Each row below holds a small network's activations on one input, seen along a few directions.
In each table, some parts of the input vary, and every possible input appears once, in random order.
A made-up example of a description, with smaller parts first: one of 6 places along a line, together with either a single point or one of 11 places around a ring or (one of 2 separate values, together with one of 8 places around a ring).
Shared parts are said once, and a part with two or three values counts as separate values.
(in the rows, 128 means zero)

Other details of the inputs shift rows strongly along two fixed directions, in all tables alike. That doesn't count.

A family of inputs:
x1: [151 111 101  99 125 107 118 107 133 126  74  87 160]
x2: [155 168  63  89  98 131 118  73 151 200  75 124 177]
x3: [166  99 109  87  65 119 129  88 130 116  71 109 154]
x4: [129 171 116 108 133 167 146 112 117 217 158 115 120]
x5: [119 121 171 142 133 116 128 154 124  90 117 125 140]
x6: [145 184  60 111  95 194 146 108 156 238 102 124 176]
x7: [171  61  90  95 128  87 136 116 109  94  71 104 146]
x8: [100  95 180 185 154 127 125 182 103  48 135 150 110]
x9: [136 207  85 110  98 147 142  78 142 231 137 129 137]
x10: [124  56 140 155 162  94 110 162 101  33  95 118 116]
x11: [113  80 186 149 184  90 113 186  94  44 149 121 115]
x12: [143  98 142 115  97 117 104 127 133  97  81 120 152]
x13: [128 176 102 147 137 143 122 138 137 176 144 145 139]
x14: [151  78 129 100 127 110 126 133 115  69  83 129 169]
x15: [ 63  88 203 143 163 132 139 165 185  64 202 161  82]
x16: [149 100 127 109 127  94 137 110 116 109 101  94 128]
x17: [ 78 196 213 187 146 166 122 162 110 191 227 120  58]
x18: [ 88 186 165 198 153 155 137 159 104 145 207 167  64]
x19: [162  49 131  87 115  81 145 122 100  45  78 130 156]
x20: [123 170  92 154 129 162 117 114 134 166 133 151 131]
x21: [132 162 107 118 133 133 118 128 129 140 139 141 148]
x22: [139 131  89 123  96 164 148  97 124 167 101 138 137]
x23: [138 166  90 102  95 166 103  92 149 220 104  91 148]
x24: [ 62 106 180 141 184 137 132 153 186  95 213 132  67]
x25: [116 106 191 144 133  97 145 155 104  74 135 132 112]
x26: [169  94  85  95  98 124 153 103 123 130  76 128 167]
x27: [161  85 116  93 127  71 127 122 103  58 101 140 135]
x28: [106 181  94 147 125 192 145 113 117 235 156 126  98]
x29: [158 151  69 112 108 127 141 103 131 169 118 137 145]
x30: [140  65 126 135 160  85 117 160 110  59  97 107 142]
x31: [ 81 228 196 192 130 158 122 159 121 184 238 148  61]
x32: [160 128  98 106  94 107  92  98 144 111  84 117 157]
x33: [ 67 125 180 148 172 123 123 145 190  85 220 167  73]
Description of these inputs: one of 3 separate values, together with either a single point or (one of 2 separate values, together with one of 5 places along a line).
Changing only the choice among 3 separate values turns x7 into x26. The same change can be made to x10. Which row results?
> x8
Start at x20 and move only the place on the line of 5, one step at a time. The first step leads to x13. Which rows follow, in order?
> x21, x2, x32
Change only the choice among 2 separate values in x1. List by row number the other rows that result.
> x16

A family of inputs:
x34: [ 96 125 162 155 147 127 115 149 138  89 161 148 103]
x35: [129 104 138 148 143 110 131 144 112  96 122 130 121]
x36: [110 108 174 139 148 117 141 151 124  87 164 141 104]
x37: [146 104 117 114 128  91 129 127 120  90  89 123 152]
x38: [154  71 118 113 136  88 116 136 103  56  95 126 148]
x39: [147 179  83  93  84 168 124  84 139 218 109 106 152]
x40: [104 147 149 129 132 160 144 131 137 159 158 130 111]
x41: [103 148 130 129 133 157 122 127 165 159 154 128 117]
x42: [142 166  92 119  97 156 135  98 139 203 119 126 144]
x43: [106 127 151 141 146 128 120 145 157 116 170 140 108]
x44: [138 122 106 128 117 145 130 119 127 144 103 124 142]
x45: [122 144 136 152 133 144 135 146 120 144 148 141 118]
x46: [153  99  85  83 102 110 130  91 139 107  85 137 151]
x47: [148  70 116 113 142  82 117 133 101  60  87 119 144]
x48: [146 140 108 111 115 122 126 103 126 155 104 117 146]
x49: [155  84  85 102 115 121 122 113 117 108  69 113 151]
x50: [106 155 155 166 139 148 136 154 122 137 153 134 117]
x51: [113  84 152 133 155  92 117 145 147  65 138 129 111]
x52: [131  94 145 146 144  90 133 149 113  66 111 130 126]
x53: [117 131 159 152 145 134 123 155 113 114 143 133 122]
x54: [142 110 135 126 130  99 127 141 119  84 114 134 145]
x55: [118 206 116 127 107 181 129 110 136 233 144 121 137]
x56: [126 123 115 103 129 134 137 113 156 153 129 114 127]
x57: [122 131 134 149 141 138 129 152 111 130 148 138 112]
x58: [150  62 112 122 141  88 124 130 104  61  85 117 135]
x59: [141 119 123 124 128 120 125 135 118 115 119 135 143]
x60: [138 113  97 101 116 117 135  94 137 117 102 132 139]
x61: [167 143  60  86  84 140 130  69 139 195  79 105 151]
x62: [129 116 148 140 118 119 121 134 113 107 125 117 117]
x63: [109 119 161 133 145 132 136 148 146 122 168 131 108]
x64: [139 125  75  97 114 126 120  84 159 139 101 132 146]
x65: [ 85 187 161 158 139 174 136 140 134 169 189 150  93]
x66: [148 110 121 119 106 108 122 119 117 108 112 122 130]
x67: [113 187 107 112 121 184 154  99 152 230 159 124 121]
x68: [105 170 185 164 149 129 123 158 108 136 187 128  88]
x69: [ 96 184 164 173 141 153 135 147 119 183 181 133  97]
x70: [115 122 166 157 158 112 126 162 105  94 150 135 114]
x71: [136 120 145 129 125 104 120 138 115 106 123 132 132]
x72: [146 137  96 121 108 133 139 115 135 149 106 131 150]
x73: [118 102 169 155 135 105 121 154 109  81 124 126 115]
x74: [137 129 104 114 127 144 121 122 117 144 109 118 146]
x75: [109 169 185 161 140 132 122 162 109 132 190 137  93]
x76: [119 146 152 145 138 133 128 148 121 121 136 130 133]
x77: [149  90  81  69 103 132 130  89 162 142  80 102 161]
x78: [137 135  91 106 113 135 120  98 160 137 119 143 141]
Describe the family of inputs behind these rows.
> one of 3 separate values, together with either one of 5 places around a ring or (one of 2 separate values, together with one of 5 places along a line)
Changing only the choice among 3 separate values turns x49 into x58. The same change can be made to x74. Which row results?
> x47
Changing only the choice among 3 separate values turns x42 into x73. The same change can be made to x72. Which row results?
> x50
Change only the choice among 3 separate values in x68. List by row number the other rows that result.
> x39, x75
Change only the choice among 3 separate values in x36. List by row number the other rows that result.
> x40, x67
Start at x51 and move only the place on the ring of 5, one step at a time. The first step leads to x64. Which rows follow, in order?
> x60, x67, x56

A family of inputs:
x79: [124 175 132 144 135 144 132 138 124 182 161 126 122]
x80: [110 197 152 154 122 151 119 134 117 181 167 134 112]
x81: [145 184  84 107 108 153 132  94 129 211 117 132 155]
x82: [103 201 175 174 137 158 120 148 123 190 193 126  95]
x83: [134 196  72 122 107 177 133  91 127 236 129 134 140]
x84: [167  46  84  86 119  78 125 103 112  60  46 102 153]
x85: [159  93  66  81  98 146 135  94 138 153  60 105 177]
x86: [150  89 108 127 131  97 120 126 109  95 100 117 133]
x87: [ 85 189 160 146 154 167 134 142 160 175 217 150  94]
x88: [102  91 188 137 148  89 108 152 141  39 163 137  97]
x89: [141  83 136 144 130  98 123 151 105  45  97 141 146]
x90: [ 77 180 158 170 151 179 140 156 157 180 192 149  97]
x91: [142 153 120 127 113 130 138 126 117 139 127 140 140]
x92: [ 94  91 170 151 166 113 115 167 146  51 163 149 108]
x93: [121 127 147 157 149 120 116 158 108  99 126 146 128]
x94: [168  53  99 111 128  78 111 130 119  52  51 113 161]
x95: [182 103  49  52  74 115 120  57 143 152  32  85 181]
x96: [144  47 143 120 139  91 131 139 100  51  98 118 125]
x97: [101 157 150 161 154 159 130 154 124 153 157 125 117]
x98: [127 127 149 119 113 136 130 126 123 144 130 109 122]
x99: [120  67 142 123 153  91 119 136 138  40 136 143 108]
x100: [173 118  53  92  85 128 135  82 123 143  64 127 164]
x101: [103 142 161 139 125 132 130 127 150 135 160 131 105]
x102: [101 125 202 159 162 125 141 180 104 104 181 131  93]
x103: [ 97 106 162 154 153 116 137 149 131  91 163 144  92]
x104: [149 163  74  88 108 155 140  88 140 206 102 106 156]
x105: [137 173  62  83  95 169 151  73 176 232 119 125 152]
x106: [128 110 186 157 127  89 119 161  99  48 134 140 111]
Describe the family of inputs behind these rows.
> one of 4 places along a line, together with either one of 2 separate values or one of 5 places along a line
Change only the place on the line of 5 in x83. List by row number the other rows that result.
> x84, x86, x96, x100
